Each row below holds a small network's activations on one input, seen along a few directions.
In each table, some parts of the input vary, and every possible input appears once, in random order.
A made-up example of a description, with smaller parts first: one of 5 places around a ring, together with either a single point or (one of 2 separate values, together with one of 4 places along a line) or one of 9 places around a ring.
Shared parts are said once, and a part with two or three values counts as separate values.

A family of inputs:
x1: [-22  -2  -1   7   1   1 -12 -10   7  13  -2   6]
x2: [  7  -1  -8  -6 -27   5  14  45  29  13  -2 -50]
x3: [-11  -3  -2  11 -12   5 -12 -14  12  21  16   2]
x4: [ 23  -6  19  14   3   3   0 -18  -4   2  15  27]
x5: [-23   5  -9  -7  11  -4   3 -12 -14 -15   3   9]
x6: [ -2   7 -20 -13 -11  -7  26  45  12 -11 -12 -51]
x7: [-22   3   0  -7   4   0 -11 -12  -2   5  -2  12]
x8: [ 17   3  -3  -5  13  -4   2  -5 -21 -19  -8   5]
x9: [ 14   0  10  -1  10   2 -10  -1  -8  -1 -15  11]
x10: [-21   1 -14   5   6  -4   0 -11  -6  -6   4   2]
x11: [ 15  -3   6   5  19  -6  10 -20 -19 -19   6  25]
x12: [24 -2 11  5 -4  7 -9 -3 -4  2  0 10]
x13: [ -2   2  -8 -13 -18  -3  12  45  24   8 -18 -48]
x14: [ 15  -5  17   7  14  -2  -2 -18  -8  -3   1  30]
x15: [-13   1   0  -1  -9   6 -10 -14   2  11  13  10]
- Changing only one part turns x12 into x9. The same change can be made to x2. Which row results? => x13
- Describe the family of inputs behind these rows. => one of 3 separate values, together with either a single point or one of 4 places along a line

A family of inputs:
x16: [  2   2   1  -2  12  -3   4  -9 -13 -14   0  14]
x17: [  7  -3   8   7   4   2 -10 -15  -4   5   0  18]
x18: [  4   2   2   1  13  -4   6 -16 -14 -14   6  18]
x19: [  7  -1  -1  -1 -13   4   8  11   8   5   6 -14]
x20: [ 11  -5  11  10   9  -1  -1 -16  -8  -4   5  23]
x21: [ 13  -4  12  10   6   0  -5 -16  -6   2   5  20]
x22: [ 2  2  1 -3  8  2 -5 -5 -9 -7 -6  6]
x23: [ -3   6  -5  -7  -6  -5   9  23   8  -2 -12 -22]
x24: [  9   1  -6   3  -6   1   9  15   5  -4   3 -19]
x25: [-22   0  -2   5  -7   8 -16  -6  11  21   0   5]
x26: [  9   2  -8  -3  -3  -4  10  16   2  -5  -6 -19]
x27: [  7   1   3  -4  -7   3   1  13   8   9  -1 -10]
x28: [  3   2   0  -4   9  -2   0  -3 -11 -11  -3   9]
x29: [-31   3 -11   0  -8   4 -12 -10   4  12   7  -2]
x30: [  5  -3  -6   2 -12   2   9  14   7  -1   6 -15]
x31: [  3   0   6   1   3   0 -12 -13  -5   2  -1  15]
x32: [-45  -1 -12   4 -10   1  -8 -13  17  20  19  -3]
x33: [  4   0  -7  -8   0  -3   9  18   4  -4 -10 -21]
x34: [ 8 -1  8 -2 -8  3  0 16  9  8 -6 -9]
x35: [  1   0   4  -4   4   1 -10  -8  -7  -1  -5  10]
x36: [  8  -3   8   5  13  -4   6 -18 -12 -12   8  22]
x37: [ -2   0  -7  -9  -1  -4   8  23   4  -3 -16 -24]
- Describe the family of inputs behind these rows. => either one of 3 separate values or one of 9 places along a line or one of 10 places around a ring
- Start at x23 and move only the place on the line of 9, one step at a time. The first step leads to x37. Which rows follow, in order? => x33, x26, x24, x30, x19, x27, x34
- Which other rows belong to the same alternative as x29? List them by row number. => x25, x32

A family of inputs:
x38: [ -9   0 -20  -8  -3  -9  26  20   1 -15   7 -29]
x39: [ 16  -7  -8   3 -15   1  25  24  11  -7  11 -27]
x40: [-16   2   3  -9 -17   7 -13  30  27  24 -23 -28]
x41: [ 33   0   9  -5 -11   0  12  32  14   4  -6 -26]
x42: [-24  -1  12  11  11   4 -19 -42 -10   6  18  51]
x43: [  7   0  11   6  22  -2  -2 -36 -30 -22   6  47]
x44: [-21   9 -25 -16  -5  -6  -3  23   5  -2 -18 -37]
x45: [-14   8 -21 -20   2  -9   7  31   3 -11 -25 -36]
x46: [-31  12 -24 -14  -8  -2  -6  20  10   7 -16 -36]
x47: [ 24  -8  20  18  29  -5  -8 -43 -25 -14   2  51]
x48: [ 26   0   5  -1 -22   3   1  25  17  13  -1 -23]
x49: [  4  -6  13  23  20   3 -22 -49 -15   7  12  52]
x50: [ 15   0   5   1 -26   7  -4  22  23  23   1 -23]
x51: [  1   3   7   7  15   2 -14 -41 -27 -13  13  45]
x52: [  5  -2  10   0  14   4 -20 -39 -24  -4   7  42]
x53: [ 14   2   3 -16  -5   2  -1  41   9  -1 -31 -31]
x54: [-17   4 -24  -7  -8  -5  16  13   5  -7  11 -32]
x55: [ -9  10 -20 -19   5 -12  16  33   0 -13 -25 -34]
x56: [ 17  -1  19  -2  26  -3  -3 -32 -31 -20  -1  43]
x57: [ -7   3  -5  -9 -16   9 -16  30  16  18 -24 -35]
x58: [ 21  -4  -6   2 -12  -2  31  25  10 -13  11 -22]
x59: [ -1  -5 -11  10 -26   6  11  14  18  10  20 -25]
x60: [-39   1 -15  -2 -13  -3  14  10  22   9  14 -25]
x61: [ -7  -1  12   4  14   8 -24 -42 -18   8  11  44]
x62: [-29   2 -22  -2 -13  -2  11  10  11   2  15 -29]
x63: [ 26  -8  21  19  32  -8  -1 -41 -28 -18   1  50]
x64: [ -7   2 -22  -7   1 -11  33  22   0 -21   4 -27]
x65: [ 35   1   8  -4  -8  -2  18  35  12   2 -10 -25]
x66: [ 14  -3  16  -3  22   1  -8 -34 -27 -14  -1  44]
x67: [  4  -2  11   3 -26   5  -1  23  31  28   0 -19]
x68: [-10  -7  -2   8 -26   5  11  13  29  16  20 -20]
x69: [ -6 -10  19  21  18   1 -22 -47  -5  13  13  55]
x70: [  5   2  -4 -12 -12   6 -10  33  11   8 -25 -33]
x71: [ 10   5  12   7  27  -4   5 -33 -33 -27   3  46]
x72: [-40   8 -17 -15 -10  -4  -5  20  19  13 -16 -33]
x73: [-19  -3  16   2  11   7 -24 -40  -6  15  11  49]
x74: [ 16   3   1 -15  -1   0   6  44   7  -4 -33 -31]
x75: [-14   3   7  13  15   6 -18 -43 -21  -1  17  46]
x76: [ 12  -5 -10   6 -22   3  16  18  12   1  18 -26]
x77: [ 16  -6  14  21  22  -2 -18 -47 -23  -4   8  50]
- Changing only one part turns x69 into x47. The same change can be made to x60. Which row results? => x38
- Changing only one part turns x51 into x71. The same change can be made to x44. Which row results? => x55
- Describe the family of inputs behind these rows. => one of 5 places along a line, together with either one of 3 separate values or one of 5 places around a ring
- Which other rows does x47 become when the choice among 3 separate values takes its other values? List them by row number. => x43, x66
- Start at x58 and move only the place on the line of 5, one step at a time. The first step leads to x39. Which rows follow, in order? => x76, x59, x68
- List by row number the other rows that have the place on the line of 5 in common with x61. => x46, x49, x50, x57, x59, x62, x75

A family of inputs:
x78: [-43   3 -21  -1 -24   5  -3  16  24  20   8 -30]
x79: [ 35   1  12   1  27  -7   6 -16 -30 -28  -7  26]
x80: [ 26   1   4  -7 -10   2  19  43  13  -4 -15 -33]
x81: [  0  -1   0   2 -29   7  -1  26  33  27   6 -29]
x82: [-55   8 -34 -11 -13   1   0  13  14   8   1 -35]
x83: [ 25   4  -6 -17   0  -7  26  39   2 -18 -19 -39]
x84: [ 39  -5  20   9  15   1   0 -16 -21 -15  -2  27]
x85: [  9   6 -17 -20   6 -12  27  37  -5 -25 -19 -36]
x86: [-31  -4   4  10   7   4 -19 -43  -9   8  19  41]
x87: [-18  -3  11  10   7   4 -26 -38  -4  18   8  37]
x88: [-29   4 -11  -2 -24   5 -11  21  29  30  -3 -34]
x89: [-43   1  -7   0  17   0 -17 -45 -18  -5  12  36]
x90: [ 11  -6  20  16   1   7 -16 -32  -1  16  17  40]
x91: [ 19   2   3  -2  33 -12   7 -18 -35 -35  -7  29]
x92: [ 33  -8  21  14   9   1  -4 -22 -13  -4   5  34]
x93: [ 23  -4   3  -2 -20   1  13  35  20   6  -5 -32]
- Changing only one part turns x83 into x79. The same change can be made to x82. Which row results? => x89
- Describe the family of inputs behind these rows. => one of 2 separate values, together with one of 8 places along a line
- Which other rows does x90 become when the choice among 2 separate values takes its other values? List them by row number. => x81

A family of inputs:
x94: [  3   3  -8  -2   7 -10  15  13   4  -6  -6 -15]
x95: [ -5  -2  -2   5  -4  -2   8  13  11   2  -4 -14]
x96: [ 18   2   8   1  -6   0   9  15  13   7  -1 -11]
x97: [-17   3  -5  -6  -4  -2  13  17   6  -6  -4 -13]
x98: [ 17  -2  13  -4  -1   6  -7   8   3   7 -11   3]
x99: [ 20  -3  -2   3  -4  -2   8  10  -1  -8  -4 -14]
x100: [-14   0   3   7  16  -6 -17 -35 -11  -1   2  37]
x101: [ -4  -5   6  -1 -10   5   0  10  16  16   5 -11]
x102: [-24   4 -12  -9  -8   0   0   2   7   9   3 -17]
x103: [-19   4   5   0  12  -2 -16 -34 -16  -5   3  38]
x104: [26 -1 11 -1 -7  3  2 14  2  3 -2 -4]
x105: [  1  -2   8   3 -13   4   7  17  18  11   0  -8]
x106: [ -4   2  -3   2 -20  11 -10   8  13  16   9  -9]
x107: [-22   0 -13  -3  -7  -2  -2   1  11  13   3 -13]
x108: [-20   9 -16  -8 -10   6  -4   6   0   1   5 -16]
x109: [-10   3 -13   4 -11   7 -10   4   6   8   5 -14]
x110: [  2   4   0 -13  10   0   0   6 -10  -9 -17  -3]
x111: [ 11   6  -4  -9   0  -4   7  13 -11 -14  -8  -9]
x112: [ 11   1  -2   6   1  -5  11  12   4  -1  -6 -16]
x113: [ 13   2  -4  -5   4  -6   6  12  -7 -10  -8  -7]
x114: [ 14  -1  -6  -7   0  -6  11  12  -2 -14  -3 -13]
x115: [ 10   3  -6 -12  -3  -3  12  12  -6 -19  -4 -14]
x116: [-14  -2  -8   5 -11   2  -4   1  11  16   3 -14]
x117: [ 20  -7  26  15  13   6 -10 -39 -15   0  20  51]
x118: [-10  -5  -5   1  -3  -1   1   6  10   7   1 -15]
x119: [ -7  -2   1   0 -18   6  -5   4  18  24   7  -9]
x120: [  5   0   0  -9  10  -2  -2   6  -5  -6 -15   0]
x121: [  0  -2  19  10   3   3 -22 -30  -1  13   8  38]
x122: [  6  -5   9  12  27  -2  -3 -44 -26 -14  14  52]
x123: [-18   4 -17   0  -9   4  -6   6   5   4   5 -14]
x124: [  0   7  -6  -8   2  -6  16  15  -1 -11  -5 -16]
x125: [ 26  -3   7  -2 -12   3   6  13   8   0   1  -9]
x126: [  1  -2  11   5  23   2  -2 -44 -32 -19  15  53]
x127: [-22   0  -7 -10  -4  -1   5   9   5   0   1 -14]
x128: [ -6  -2   9  15  11  -1 -20 -34 -11   4   2  34]
x129: [-14   0  -6   0   0  -5  12  15  10  -2  -5 -12]
x130: [-17  -3  -7  -6  -1  -4   4   9   9   4   2 -14]
x131: [20  0  1  3 -1 -1  3 11 -6 -6 -7 -8]
x132: [ 13  -7  13  18  22   3  -9 -44 -25  -9  14  46]
x133: [ 10  -2   2  -1   6   3  -6   4  -4  -2 -15  -4]
- Changing only one part turns x126 into x117. The same change can be made to x97. Which row results? => x105
- Changing only one part turns x125 into x115. The same change can be made to x101. Which row results? => x127
- Describe the family of inputs behind these rows. => one of 4 places along a line, together with either one of 2 separate values or one of 8 places along a line
- Which other rows does x100 become when the choice among 2 separate values takes its other values? List them by row number. => x122
